Each row below holds a small network's activations on one input, seen along a few directions.
In each table, some parts of the input vary, and every possible input appears once, in random order.
Descriptions start from the smaller parts, as in this example, which fits no table here: ring(5) and (point or line(9) or (values(3) and line(6))).
Shared parts are said once, and a part with two or three values counts as separate values.
In the rows, 128 means zero.

Other details of the inputs vary at random and push rows far along two fixed directions, the same in every table; ignore that.

Rows:
x1: [116 123 134 134 128 128 127 120 126 137 130 130]
x2: [140 132 129 101 143  79 154 136 166  89 110 166]
x3: [125 141 125 126 131 136 128 122 120 129 121 128]
x4: [126 118 131 144 130 134 121 119 124 136 137 128]
x5: [132 132 134 124 129 137 123 136 122 128 127 118]
x6: [131 118 130 141 130 138 131 123 124 132 135 124]
x7: [117 131 140 128 123 126 119 130 122 139 125 123]
x8: [141  83  77 121  74 114 130 131 134 131 139 157]
x9: [129 122 134 136 129 136 130 125 124 131 136 122]
x10: [124 128 138 137 131 126 121 124 125 131 136 126]
x11: [121 123 133 131 128 132 136 124 124 134 129 125]
x12: [121 136 134 125 138 129 134 129 122 125 120 120]
x13: [130 131 134 131 128 128 122 130 124 129 131 112]
x14: [130 134 133 130 137 133 128 131 121 123 128 119]
x15: [123 125 128 126 132 138 136 124 123 131 127 126]
x16: [118 119 130 139 130 130 127 118 124 140 129 131]
x17: [129 142 125 122 130 134 124 123 122 133 120 123]
x18: [124 121 124 131 134 140 137 122 122 133 125 127]
x19: [115 133 139 134 133 120 124 125 123 132 125 123]
x20: [134 137 117 117 149  84 145 163 197  95 124 159]
x21: [139 126 129  96 141  72 150 144 166  90 108 150]
x22: [124 135 136 120 131 133 130 135 122 131 119 120]
x23: [130 130 140 129 125 131 123 136 124 130 129 117]
x24: [133 121 128 134 137 141 133 123 124 128 132 126]
x25: [133 133 128 126 132 134 122 130 122 127 129 113]
x26: [122 134 138 126 132 123 130 128 126 131 122 114]
x27: [131 124 128 131 132 142 130 125 123 128 133 123]
x28: [116 129 137 133 130 124 126 123 123 136 130 127]
x29: [134  94  30 129  44 141 107 156 141 159 159 157]
x30: [128 131 138 135 133 127 128 130 123 125 130 117]
x31: [120 130 139 129 134 126 137 126 125 131 126 123]
x32: [131 131 133 129 137 136 132 128 122 125 132 122]
x33: [141 125 129 106 150  83 157 131 170  88 107 167]
x34: [134 142 129 130 136 138 124 124 121 124 127 125]
x35: [127 133 124 127 131 142 132 118 123 132 125 133]
x36: [135 133 127 131 134 146 127 119 123 128 131 130]
x37: [137 140 130 125 127 142 119 129 121 129 126 125]
x38: [137 140 124 127 129 139 117 123 121 130 128 121]
x39: [144  85  82 123  73 113 114 130 136 129 149 157]
x40: [122 130 137 138 131 124 117 126 125 128 132 121]
x41: [123 129 140 133 122 129 112 131 124 133 131 120]
x42: [134 138 128 130 132 142 127 121 122 127 131 128]
x43: [137 129 124 136 136 147 128 117 123 129 130 132]
x44: [118 131 133 129 126 122 117 124 123 138 126 118]
x45: [122 132 133 124 136 132 137 127 122 128 125 124]
x46: [125 130 134 134 127 126 112 126 124 133 133 115]
x47: [129 127 137 134 130 131 130 127 123 129 136 121]
x48: [119 134 141 130 135 122 135 129 125 127 122 119]
x49: [128 142 130 121 126 139 125 128 120 134 120 128]
x50: [121 133 142 125 126 128 129 134 124 134 121 119]
Each input here is: values(2) and (point or (line(4) and line(6))).
Q: The inputs of x8 and x6 match in every part but the values(2) part. If x11 is changed in the same way as x8 into x6, which row does it become?
A: x9
Q: The inputs of x4 and x16 match in every part but the values(2) part. If x34 is changed in the same way as x4 into x16, which row does it become?
A: x3
Q: Start at x1 and move only the line(4) part, one step at a time. The first step leads to x11. Which rows follow, in order?
A: x15, x35
Q: Change only the line(6) part in x36. List by row number the other rows that result.
A: x34, x37, x38, x42, x43

Rows:
x51: [151 131 161 114 162  91 144 128 146  80 115 132]
x52: [100 139 139 145 126 152 113 128 112 159 135 111]
x53: [ 94 131 128 147 130 150 129 126 114 164 132 101]
x54: [112 127 131 162 137 154 112 128 122 151 152  99]
x55: [112 126 129 146 138 159 127  97 100 151 130 119]
x56: [113 124 140 135 128 161 139 110  92 150 127 112]
x57: [128 133 160 112 163  91 156 121 150  96 107 154]
x58: [148 129 160 119 166  92 149 128 148  83 120 137]
x59: [128 139 142 124 125 156 113 107  86 143 119 106]
x60: [140 124 158 127 182  89 159 122 163  83 121 142]
x61: [137  89  67 100  47  92 119 154 138 128 131 151]
x62: [164 114   4  93  60 160 141 153 151 127 135 181]
x63: [154  99  75 104  54  90  98 150 145 121 140 154]
x64: [136 143 165 118 163  75 135 154 168  86 117 125]
x65: [124 122 161 112 169  89 173 125 156  99 101 150]
x66: [125 133 141 119 122 156 126 112  83 144 117  99]
x67: [168 121   7  97  67 157 129 149 156 124 136 190]
x68: [120 134 137 137 131 157 121 105  90 146 126 115]
x69: [104 143 135 142 124 148 109 129 106 158 132 107]
x70: [132 133 156 100 154  89 159 127 137  93  96 136]
x71: [109 133 139 158 131 154 109 126 122 160 142 112]
x72: [169  89  76  97  59  99 111 126 129 109 134 163]
x73: [114 144 159 109 159  73 156 151 161 102 104 133]
x74: [118 141 151 132 170  79 141 136 176 104 121 142]
x75: [132 138 140 139 127 157 112 105  92 139 129 109]
x76: [108 146 136 137 120 147 104 129 104 155 126 101]
x77: [134 130 151 126 172  90 153 113 158  94 116 151]
x78: [160  91  80 105  60  91 102 158 148 111 146 144]
x79: [137 132 159 120 161  94 150 120 152  93 117 152]
x80: [ 98 135 139 141 123 151 127 133 109 161 132 103]
x81: [125 123 139 152 134 164 121 103 105 149 137 121]
x82: [110 120 129 142 135 159 141 102  97 153 128 111]
x83: [117 128 137 132 127 157 135 111  87 147 124 108]
x84: [116 131 142 155 129 156 111 135 117 149 152  99]
x85: [128 130 165 131 174  81 146 151 182  95 124 137]
x86: [110 140 140 153 126 153 108 127 116 156 143 110]
x87: [129 135 139 144 131 157 117 104  94 142 134 114]
x88: [ 97 128 137 146 127 154 128 131 114 167 131 105]
x89: [129 149 155 118 150  82 127 144 159 100 114 132]
x90: [120 136 140 152 130 151 107 136 112 146 147  95]
x91: [131 115 143 154 140 166 125 111 107 141 144 112]
x92: [177 121   9 105  69 157 124 149 159 120 145 189]
x93: [112 148 139 129 118 146 100 131 102 155 125  98]
x94: [ 99 132 136 151 129 153 114 127 118 165 134 114]
x95: [127 128 164 115 175  85 161 121 162  94 102 160]
x96: [144 125 165 121 170  93 155 128 157  83 122 143]
x97: [176  80  80  99  65 100 116 134 131  99 140 154]
x98: [ 97 136 128 152 133 150 115 121 116 163 136 110]
x99: [125 146 152 124 151  85 131 143 160 106 120 137]
x100: [185 111  11 107  72 162 127 158 160 113 153 178]
x101: [109 144 139 125 117 146 114 135 100 156 122  89]
x102: [123 136 138 132 126 157 116 106  87 143 121 111]
Q: What is each input in this table made of?
A: line(4) and (point or (values(2) and line(6)))
Q: The inputs of x74 and x53 match in every part but the line(4) part. If x99 is changed in the same way as x74 into x53, which row does it become?
A: x73
Q: Change only the line(4) part in x88. List by row number the other rows that result.
A: x71, x85, x94
Q: Change only the line(6) part in x68. List by row number the other rows that result.
A: x55, x57, x59, x95, x102
Q: Change only the values(2) part in x66. List by row number the other rows that result.
A: x101
Q: Start at x62 and move only the line(4) part, one step at a time. The first step leads to x67. Which rows follow, in order?
A: x92, x100
